A small network was trained on made-up records. Each row is its average activation on records with the value named, seen along a few directions.
Related values have similar rows: they may be neighbours, one step apart, or belong to one group.
In the rows, zero is written as 500.
Random noise pushes rows far along 6 fixed directions. That doesn't count. These rows show it; they differ only by the noise:
[256 388 556 604 521 501 318 630 670 450 570 513 802 590 537 469 673 625
 601 498 363]
[537 334 489 444 437 591 329 529 614 450 465 468 723 324 779 419 448 461
 491 589 409]
[575 753 544 591 493 571 451 548 556 663 516 532 384 416 440 546 409 585
 473 617 508]
[468 713 500 535 566 464 512 492 309 566 374 495 314 520 374 603 368 431
 557 622 409]
[469 604 566 540 518 511 483 607 448 453 390 541 486 423 403 627 332 463
 541 590 354]
[591 423 476 553 396 697 318 454 643 587 672 463 586 341 790 405 531 580
 418 551 532]
[459 350 504 689 394 770 411 411 356 410 799 479 411 417 636 622 489 530
 429 410 430]
[355 634 519 607 539 488 623 580 380 454 533 514 395 637 302 641 425 530
 541 492 452]


TAPO, 15 values:
bov: [345 386 564 638 521 580 446 644 641 378 770 560 675 631 481 472 659 757
 518 382 588]
vadas: [457 622 361 320 500 292 698 665 943 598 512 437 783 787 537 317 628 668
 494 452 737]
nupaf: [414 507 599 534 573 423 462 554 332 312 496 565 456 514 279 684 454 560
 589 440 432]
zarog: [488 304 596 627 469 632 290 461 522 523 510 548 586 311 571 409 693 545
 451 510 387]
rira: [458 452 405 281 492 291 497 338 588 590 321 428 565 578 611 318 731 419
 539 557 546]
mebo: [578 686 470 515 607 450 434 448 488 754 406 465 394 645 475 355 556 428
 543 586 581]
kito: [404 480 488 539 544 478 660 410 216 521 425 480 313 716 364 553 566 363
 502 489 432]
ves: [595 523 459 474 447 574 547 554 550 498 516 447 490 429 632 476 387 506
 438 544 558]
reko: [518 259 469 272 463 393 706 478 528 311 345 412 585 384 578 390 446 414
 433 450 583]
rup: [465 464 519 500 505 434 351 461 490 421 561 542 550 483 467 618 545 553
 552 418 365]
kalet: [567 673 422 489 559 354 734 454 658 686 658 475 372 682 359 318 646 722
 431 427 936]
reso: [510 418 431 436 517 398 457 377 511 524 520 516 536 540 505 473 605 450
 564 403 535]
pir: [628 728 495 508 487 513 489 473 646 734 554 563 439 561 417 484 530 501
 484 465 620]
fam: [423 295 604 581 591 532 391 536 379 316 436 545 584 402 457 512 494 445
 594 490 362]
ponan: [743 364 355 117 422 371 729 431 482 482 196 417 558 465 755 357 358 172
 411 541 551]
A value of TAPO combines one of 5 hidden first parts with one of 3 second parts; all combinations occur once.
rup and reso share the first part; rup and nupaf share the second. Which value has the first part of nupaf and the second part of reso?
Answer: kalet
ponan and pir share the first part; ponan and zarog share the second. Which value has the first part of zarog and the second part of pir?
Answer: fam

GIPIG, 15 values:
moliz: [522 561 468 485 566 449 332 377 478 557 525 491 427 433 535 484 515 524
 571 516 535]
mul: [408 460 565 509 534 405 284 431 492 497 429 547 580 409 414 583 618 478
 629 468 331]
bara: [374 568 439 496 589 349 271 547 719 615 495 475 768 589 561 397 654 647
 630 561 480]
vub: [367 547 408 394 549 382 514 508 405 497 280 442 550 609 549 494 479 371
 584 612 364]
mudi: [438 503 538 639 475 528 609 521 571 560 593 519 441 648 382 506 628 529
 449 417 526]
sotu: [508 657 552 556 525 526 633 692 722 597 542 502 566 559 423 357 483 662
 460 566 709]
girol: [530 591 574 658 560 522 396 435 519 697 544 579 396 508 342 455 696 594
 511 510 501]
dumam: [590 593 544 468 484 457 546 430 451 552 438 512 336 412 397 534 500 532
 442 523 535]
bazo: [600 678 538 447 543 485 134 517 610 726 339 549 596 443 605 480 523 448
 600 647 328]
nebob: [588 377 592 512 415 591 237 475 625 503 553 583 644 367 615 585 534 443
 523 462 348]
bubo: [550 315 426 578 384 779 488 321 326 488 697 387 358 440 774 439 499 364
 381 457 512]
vuzi: [649 654 643 700 561 643 230 505 534 722 535 629 379 291 408 484 532 648
 495 616 485]
gaf: [479 739 534 507 521 397 433 484 531 715 314 531 402 476 357 558 576 510
 517 616 382]
bokun: [644 771 441 519 499 561 524 479 530 733 590 437 311 483 584 416 463 654
 408 626 720]
riri: [643 650 561 441 532 469 494 480 381 519 387 506 319 316 453 510 342 517
 472 644 544]
A value of GIPIG combines one of 5 hidden first parts with one of 3 second parts; all combinations occur once.
mul and girol share the first part; mul and bara share the second. Which value has the first part of bara and the second part of girol?
Answer: sotu
mudi and gaf share the first part; mudi and vuzi share the second. Which value has the first part of vuzi and the second part of gaf?
Answer: riri

GAM, 17 values:
tef: [447 368 435 143 506 219 566 699 733 330 294 511 909 622 553 460 445 484
 618 495 491]
gen: [501 454 636 708 426 658 475 683 545 363 699 605 578 472 428 621 434 616
 449 435 483]
tig: [611 426 772 623 386 689 148 479 704 501 575 565 553  77 548 587 585 648
 434 507 326]
pid: [446 411 785 704 547 575 272 549 527 474 515 654 539 249 310 656 633 536
 540 409 233]
rumu: [415 380 457 515 663 428 248 319 469 644 520 407 610 621 684 250 838 580
 638 619 506]
netu: [565 570 380 498 383 616 601 433 516 605 643 415 438 505 704 480 435 533
 387 450 645]
sosoz: [535 478 649 533 506 526 299 669 678 551 489 598 760 378 592 386 607 620
 525 601 484]
gub: [339 391 298 366 558 402 571 418 425 475 401 315 588 749 698 269 555 367
 619 535 563]
negum: [438 432 281 461 650 490 310 158 179 611 583 316 336 677 737 281 682 422
 547 552 603]
zut: [669 476 520 424 459 506 518 456 457 484 350 488 457 166 592 471 309 408
 435 632 527]
mig: [586 694 440 501 407 604 648 577 707 591 603 469 448 516 575 445 387 595
 376 513 714]
sovot: [435 435 579 417 565 335 385 612 595 524 213 546 717 408 437 451 543 557
 540 608 348]
nez: [499 827 625 458 611 368 167 768 866 654  91 612 814 373 437 438 503 517
 670 797 188]
liki: [457 341 334 433 552 383 666 285 222 389 440 447 311 664 420 591 440 208
 534 358 442]
fek: [575 786 543 436 485 378 647 649 755 748 409 601 520 732 287 522 548 550
 502 551 626]
vil: [480 708 575 555 563 355 276 435 619 751 346 562 456 457 294 447 702 524
 585 543 425]
muf: [711 333 399 446 362 745 377 442 516 453 619 464 480 210 857 472 317 450
 380 580 512]
GAM is arranged as a line.
Fewest steps between mig and pid?
Answer: 10
List every value one step from rumu, in the order listed.
Answer: sosoz, zut
List every value one step from fek, in the order listed.
Answer: tef, liki
List every value one step from nez, in the order listed.
Answer: netu
